These are the activations of a small neural network, seen along a few directions. Each row is one input.
Each table varies a few parts of the input and shows all the possible inputs, shuffled.
A made-up example of a description, with smaller parts first: values(2) and (point or ring(9) or (line(4) and ring(5))).
Shared parts are said once, and a part with two or three values counts as separate values.
In the rows, 128 means zero.

Other details of the inputs vary at random and push rows far along two fixed directions, the same in every table; ignore that.

Rows:
row 1: [111 126  52 154 118 172 218 199 139 144 211 158  88]
row 2: [124 122 104 119 129 122 126 131 139 152 163 130 121]
row 3: [141 151 118 144  97 109 109 120 110 130 118 131  94]
row 4: [137 117 118 156 115 128 161 131 128 130 102 183 146]
row 5: [113 125  68 120 146 152 156 168 146 142 221 115  85]
row 6: [128 113 146 112 131 112 111 108 138 148 118 133 163]
row 7: [118 122 173 127 134 143 131 127 113 108 112 104 179]
row 8: [109 130 135 129 134 163 156 162 113 113 164  94 134]
row 9: [122 129 170 126 130 138 128 125 113 109 100 107 161]
row 10: [150 168  79 152  85  98 106 122 123 134 133 142  43]
row 11: [167 140  89 142 128  78  68  78 147 121 100 167  65]
row 12: [107 118 194 111 143 156 145 139 112 112 104  90 199]
row 13: [169 132 102 174 115  97 122  97 135 105  60 210  94]
row 14: [102 110 223 102 140 152 145 127 124 119  88  89 251]
row 15: [137 142 132 142 111 120 112 121 109 117 113 124 108]
row 16: [105 131  56 117 134 158 168 186 130 158 233 108  56]
row 17: [159 136 110 133 112  75  72  79 133 143  85 164  84]
row 18: [133 115 123 149 129 138 170 136 145 120 105 177 156]
row 19: [165 166 101 154  97  81  80  91 130 116  89 154  63]
row 20: [144 131  98 131 119  99  98 108 131 145 131 148  88]
row 21: [127 116 143 110 130 113 112 109 140 149 114 132 155]
row 22: [133 123 122 115 148 121 113 115 145 127 121 131 117]
row 23: [121 125  89 120 140 140 137 151 129 140 175 121  78]
row 24: [124 103 163 110 157 128 114 107 143 122 111 123 183]
row 25: [ 93 144  91 119 130 184 192 204 126 132 222  79  91]
row 26: [158 165  96 153  84  84  88 100 124 132 104 150  63]
row 27: [143 138 153 142 110 107  96  99 109 114  81 131 136]
row 28: [120 148 103 134 116 148 146 162 109 125 161 105  77]
row 29: [112 118 197 118 130 144 133 125 107 117  91  99 204]
row 30: [124 127 185 123 131 131 120 110 124 107  79 110 184]
row 31: [124 144 123 132 119 137 138 143 126 121 145 112 116]
row 32: [112 100 165 101 157 140 134 125 143 134 132 113 198]
row 33: [133 138 149 136 106 114 112 114 109 128 104 124 145]
row 34: [107 122 188 110 142 155 146 137 123 112 106  91 198]
row 35: [116 107 112 150 136 167 196 169 125 122 149 158 151]
row 36: [123 122  86 127 139 138 133 147 128 137 184 124  83]
row 37: [126 137 145 133 127 135 128 128 124 109 120 112 138]
row 38: [ 97 146  87 126 115 174 184 200 109 143 219  85  81]
row 39: [106  90 203  90 163 142 132 115 143 134 101 108 243]
row 40: [156 168  99 148  83  86  92 103 124 133  97 148  57]
row 41: [167 128 119 167 120  95 120  88 144 104  46 209 123]
row 42: [125 103 151 117 147 126 113 112 127 131 122 126 168]
row 43: [125 152 119 128 103 127 134 142 121 139 135 115 102]
row 44: [141 155 113 143  93 109 109 120 112 132 114 131  82]
row 45: [135 115 142 119 147 116 104 105 134 123 106 134 135]
row 46: [ 89 108 104 103 167 187 185 194 131 136 226  86 121]
row 47: [130 118 143 106 145 117 113 111 146 136 109 130 146]
row 48: [126 113 129 119 133 119 116 119 128 146 139 131 146]
row 49: [139 120 119 127 143 114 103 109 134 123 124 139 110]
row 50: [131 116 127 121 138 121 111 115 129 133 124 132 123]
row 51: [122 124 179 125 135 135 125 117 123 107  98 108 192]
row 52: [167 138  92 144 128  79  67  80 136 120  99 167  62]
row 53: [102 106 128 104 165 165 158 159 142 130 181 100 155]
row 54: [117 111 154 100 138 125 127 123 138 152 122 121 170]
Description of these inputs: ring(6) and (point or (values(2) and line(4))).
- The inputs of row 8 and row 31 match in every part but the ring(6) part. If row 45 is changed in the same way as row 8 into row 31, which row does it become? => row 39
- The inputs of row 1 and row 4 match in every part but the ring(6) part. If row 54 is changed in the same way as row 1 into row 4, which row does it become? => row 16
- Change only the ring(6) part in row 25. List by row number the other rows that result. => row 12, row 28, row 34, row 38, row 43
- Start at row 40 and move only the ring(6) part, one step at a time. The first step leads to row 44. Which rows follow, in order? => row 29, row 9, row 30, row 14
- Change only the values(2) part in row 47. List by row number the other rows that result. => row 25

Rows:
row 55: [159 134 129 150 112  91 105  88 138 120  59 181 123]
row 56: [138 150 107 131 114 112 107 122 128 130 132 123  81]
row 57: [139 140 103 130 125 112 101 117 129 128 138 128  82]
row 58: [156 134 133 138 114  87  91  84 133 129  65 166 118]
row 59: [105 117 143 121 140 163 160 158 120 123 159 100 160]
row 60: [116 126 134 123 134 147 147 145 128 125 144 112 138]
row 61: [114 126 140 118 132 144 146 145 126 131 144 109 150]
row 62: [128 122 104 138 130 136 152 141 136 131 140 151 116]
row 63: [138 145 105 139 108 113 113 123 121 132 131 133  84]
row 64: [143 138  93 153 119 122 133 130 127 119 128 157  85]
row 65: [139 146 102 140 115 118 113 126 121 123 135 129  77]
row 66: [140 108 214 110 135  93  79  66 127 125  32 136 225]
row 67: [138 143 101 130 123 116 108 123 128 128 137 126  75]
row 68: [140 140 103 133 125 116 111 121 131 125 130 134  80]
row 69: [113 114 140 115 144 146 140 140 129 130 149 110 154]
row 70: [127 120 113 132 140 136 142 137 134 125 144 139 126]
row 71: [121 136 124 123 122 133 132 138 127 134 144 113 120]
row 72: [155 139 120 136 122  90  79  87 133 121  89 150  95]
row 73: [113 121 139 113 137 143 142 143 126 135 146 109 148]
row 74: [113 123 143 119 138 149 146 144 129 122 143 106 152]
row 75: [102 114 141 107 141 154 148 152 126 140 170  94 162]
row 76: [112 126 146 116 137 147 141 143 126 125 145  99 151]
row 77: [136 126 159 116 128 103  87  93 127 130  92 122 152]
row 78: [139 145 100 141 112 116 119 128 121 129 134 137  81]
row 79: [144 140  97 147 121 119 130 127 135 119 122 155  88]
row 80: [122 120 158 126 131 135 132 125 120 121 109 122 165]
row 81: [113 124 134 113 132 140 136 142 126 138 151 105 138]
row 82: [117 125 125 128 128 145 157 148 131 133 145 126 142]
row 83: [129 119 102 138 132 134 148 138 138 132 146 151 119]
row 84: [131 102 197 116 137 111 108  87 131 129  58 141 223]
row 85: [115 121 130 119 139 146 143 145 127 130 149 112 133]
row 86: [142 135  92 143 127 120 128 128 134 124 130 154  82]
row 87: [120 124 165 118 128 131 122 123 117 127 115 107 169]
row 88: [108 109 133 133 137 164 183 163 127 128 153 132 171]
row 89: [119 126 115 136 123 145 157 151 124 132 152 131 128]
row 90: [121 132 125 116 130 131 123 135 125 135 149 107 116]
- What do these inputs look like to the network? => line(4) and (values(3) or ring(6))
- List by row number the other rows that have the line(4) part in common with row 88. => row 59, row 63, row 64, row 65, row 78, row 80, row 87, row 89
- List by row number the other rows that have the line(4) part in common with row 60. => row 55, row 56, row 61, row 71, row 74, row 76, row 79, row 82
- Change only the values(3) part in row 83. List by row number the other rows that result. => row 70, row 84
